Questions about the matrix below.
1) Read off the entry in the top-left corner.
2) Read off the entry in the bottom-left corner.
3) Read off the last entry, reading row by row.
4) Read off the first entry on the diagonal from the top-right corner.
5) Read off the entry just right of -464.
6) Read off the fourth-last entry, reading row by row.
7) Read off the fifth entry in reading order.
8) Read off the entry just left of -23.
[[  96 -200  524  -23 -293  131  221 -888  -58  690  162  -19   16  373]
 [ 314  225 -227  224  208   35 -464 -888  540 -112  -97  242  546   93]]
1) 96
2) 314
3) 93
4) 373
5) -888
6) -97
7) -293
8) 524
